These are the activations of a small neural network, seen along a few directions. Each row is one input.
Each table varies a few parts of the input and shows all the possible inputs, shuffled.
Descriptions start from the smaller parts, as in this example, which fits no table here: one of 8 places around a ring, together with either a single point or one of 11 places along a line or (one of 2 separate values, together with one of 6 places along a line).
Shared parts are said once, and a part with two or three values counts as separate values.
In the rows, 128 means zero.

Other details of the inputs shift rows strongly along two fixed directions, in all tables alike. That doesn't count.

Table:
R1: [149 120 125 116 130 130 128 120 124 112 135 131 135 113 126]
R2: [ 83 152 134 135 107 115 150 103 172 143  91 130 100 143 152]
R3: [135 121 122 127 122 140 136 126 119 113 144 135 133 111 125]
R4: [151 124 124 119 128 135 116 130 128 114 129 132 136 111 127]
R5: [133 117 138 123 119 124 117 121 108 127 144 125 133 130 118]
R6: [160 132 178 140 143 138 145 164 135 145 155 148 134 128 139]
R7: [ 75 159 132 131 113 114 136 108 166 155  81 141 116 140 156]
R8: [138 126 120 131 119 145 125 134 123 114 139 136 134 110 126]
R9: [169 144 139 122 148 122 145 135 125 151 157 148  98 123  99]
R10: [ 81 162 141 126 129 118 127  98 175 150  81 123 116 122 143]
R11: [140 126 119 132 115 133 134 137 123 119 145 119 131 117 121]
R12: [132 125 132 128 128 130 104 126 110 127 140 134 140 124 127]
R13: [132 120 131 128 123 117 113 130 115 132 148 119 137 131 119]
R14: [155 120 122 130 129 130 121 130 125 122 126 122 135 112 124]
R15: [136 118 130 139 129 124 109 126 111 135 137 126 141 124 120]
R16: [144 120 114 147 125 135 121 132 123 127 141 131 134 132 134]
R17: [140 122 125 128 111 140 138 129 118 114 142 127 129 117 119]
R18: [143 122 126 134 139 132 111 124 122 134 135 115 142 117 118]
R19: [153 122 129 117 120 129 130 124 123 113 133 123 132 119 119]
R20: [141 126 116 137 123 141 117 132 124 119 144 139 134 132 139]
R21: [ 96 159 134 125 114 102 147 107 178 141  81 115 109 125 142]
R22: [142 122 118 141 121 140 129 135 120 122 135 126 133 110 122]
R23: [141 123 134 120 130 132 120 119 120 125 142 115 137 124 113]
R24: [142 121 115 136 119 129 125 135 127 124 152 123 130 137 134]
R25: [137 122 130 119 140 133 118 115 119 125 143 123 140 118 122]
R26: [ 54  85 104  89 242 145 164 246  61  63  42 111  83 230  95]
R27: [133 117 122 123 123 130 125 124 109 132 147 140 139 133 136]
R28: [141 126 127 125 133 125 116 127 126 130 146 109 140 124 115]
R29: [ 66 155 147 126 121 103 137  90 161 151  85 132 109 130 149]
R30: [140 117 118 139 122 129 118 133 114 140 137 134 143 133 129]
R31: [138 119 118 132 126 136 128 124 120 118 150 138 131 132 140]
R32: [ 76 153 131 131 108 101 143 112 170 161  90 126 111 145 149]
Each input here is: either one of 2 separate values or (one of 5 places around a ring, together with one of 6 places around a ring).
Which of the alternatives is R6? -> one of 2 separate values
Change only the place on the ring of 5 in R28. List by row number the other rows that result. -> R10, R18, R23, R25

Table:
R33: [153 118 117 114 130 129 113 132 120 118 142 106 140 124 115]
R34: [116 137 131 124 121 106 121  97 147 151 116 128 127 138 140]
R35: [152 113 141 137 125 142 123 149 116 118 144 134 141 132 139]
R36: [154 112 111 112 134 125 116 118 113 116 142 118 133 128 119]
R37: [142 119 145 130 149 139 119 131 111 131 154 129 140 123 115]
R38: [119 157 137 122 119 118 140 109 154 140 109 143 114 105 132]
R39: [155 120 128 137 126 144 121 155 121 130 147 132 139 136 135]
R40: [155 116 146 134 137 129 124 152 117 128 145 133 142 120 126]
R41: [117 136 140 117 113 111 125 101 153 127 109 110 127 116 136]
R42: [128 109 126 131 124 136 116 128  94 127 144 127 152 129 122]
R43: [147 117 145 126 142 138 130 144 112 132 150 140 142 118 125]
R44: [101 139 135 146 106 118 131 118 151 137 120 127 129 133 158]
R45: [ 98 132 126 128 105 125 132  99 140 134 108 122 128 110 131]
R46: [ 93 140 134 139 111 127 137 109 146 141 125 134 130 130 158]
R47: [121 151 143 139 121 115 135 128 164 163 114 132 125 121 140]
R48: [145 118 101 135 120 139 124 143 124 111 150 120 138 127 124]
R49: [132 121 117 131 125 137 114 137 102 121 158 143 136 137 137]
R50: [107 137 125 139 103 121 137 112 159 120 114 123 124 120 146]
R51: [138 112 138 113 136 130 115 124 107 123 150 124 152 133 123]
R52: [ 98 137 123 132 107 130 143 104 154 124 120 130 125 117 146]
R53: [152 122 121 121 124 148 126 135 115 106 143 146 129 121 125]
R54: [105 135 119 141 109 113 122 102 136 154 110 131 127 134 139]
R55: [138 115 115 138 121 131 108 142 105 135 142 117 148 135 119]
R56: [158 129 122 131 141 137 119 138 122 124 145 111 131 115 106]
R57: [104  99 112 111 226 137 150 216  83  94  80 130  98 186 105]
R58: [136 109 128 138 119 128 110 136  99 123 139 119 150 131 123]
R59: [155 123 136 130 140 134 119 132 117 113 142 112 132 110 110]
R60: [144 114 140 129 130 151 129 142 111 122 150 142 142 130 139]
R61: [150 130 127 120 143 137 115 126 110 118 147 128 124 112 107]
R62: [110 133 109 134 106 116 128  98 142 140 105 125 120 121 131]
R63: [140 119 112 141 123 137 117 150 116 127 156 123 142 139 137]
R64: [135 114 109 120 118 135 110 124  98 115 139 129 134 117 112]
R65: [140 106 118 131 116 132 114 132 107 109 134 113 141 115 115]
R66: [ 96 142 129 133 106 115 117 103 130 150 112 138 129 130 135]
R67: [118 145 137 141 132 114 126 102 153 160 120 134 115 128 132]
R68: [141 114 107 140 128 134 120 135 107 126 155 135 134 142 141]
R69: [ 47 127 102 108 186 133 157 177 120  83  54 126  84 179 122]
R70: [117 151 142 142 128 117 123 116 161 162 120 122 124 125 129]
R71: [112 142 140 128 108 137 149 106 160 128 109 138 122 113 146]
R72: [112 152 148 128 123 114 132 115 153 157 116 152 118 118 140]
R73: [156 115 122 135 131 140 124 140 113 128 147 145 131 139 139]
R74: [150 113 140 120 113 115 153 148 106 145 179 132 101 152 107]
R75: [146 113  96 134 124 136 127 129 116 109 150 132 131 130 129]
R76: [143 113 105 131 117 135 113 137 112 121 137 111 140 120 111]
R77: [143 112 129 105 133 134 120 120 110 110 145 115 142 117 119]
R78: [147 121 132 126 128 145 118 142 108 124 150 152 133 134 135]
R79: [ 60 124 122 104 199 119 144 184 124 108  52 103 102 194 117]
R80: [111 144 131 107 115 113 121  94 146 133 114 125 120 118 132]
R81: [162 116 111 130 127 143 132 133 119 111 140 140 128 127 128]
R82: [164 129 121 128 134 135 131 150 124 123 140 123 136 112 114]
R83: [109 153 148 132 130 117 120 103 149 156 122 141 116 123 128]
R84: [158 114 131 131 120 144 130 143 122 101 137 130 137 119 128]
R85: [124 154 140 123  91 102 177 108 147 149 139 128  94 142 115]
R86: [129 150 126 132 122 114 146 107 158 144 107 137 114 112 135]
R87: [145 112 140 121 132 122 109 131 111 119 145 116 151 135 124]
R88: [113 150 145 128 128 127 137  97 153 139 115 121 118 104 127]
R89: [161 121 135 128 133 132 132 145 119 111 137 125 137 107 118]
R90: [125 150 126 134 129 117 133  96 154 145 113 125 110 115 126]
R91: [114 145 156 142 127 114 125 110 156 150 117 124 125 121 133]
R92: [ 70 130 113 115 188 139 166 195 138  90  41 116  88 180 121]
R93: [117 150 145 125 120 125 150 108 157 138 109 133 122 100 136]
R94: [106 145 141 115 118 109 116  98 143 146 119 135 129 134 137]
Changing only one part turns R75 into R68. The same change can be made to R71. Which row results? -> R60
Changing only one part turns R35 into R84. The same change can be made to R78. Which row results? -> R53
Describe the family of inputs behind these rows. -> one of 2 separate values, together with either a single point or (one of 5 places around a ring, together with one of 6 places around a ring)
Start at R66 and move only the place on the ring of 6, one step at a time. The first step leads to R94. Which rows follow, in order? -> R83, R72, R78, R49
Change only the choice among 2 separate values in R67. List by row number the other rows that result. -> R90
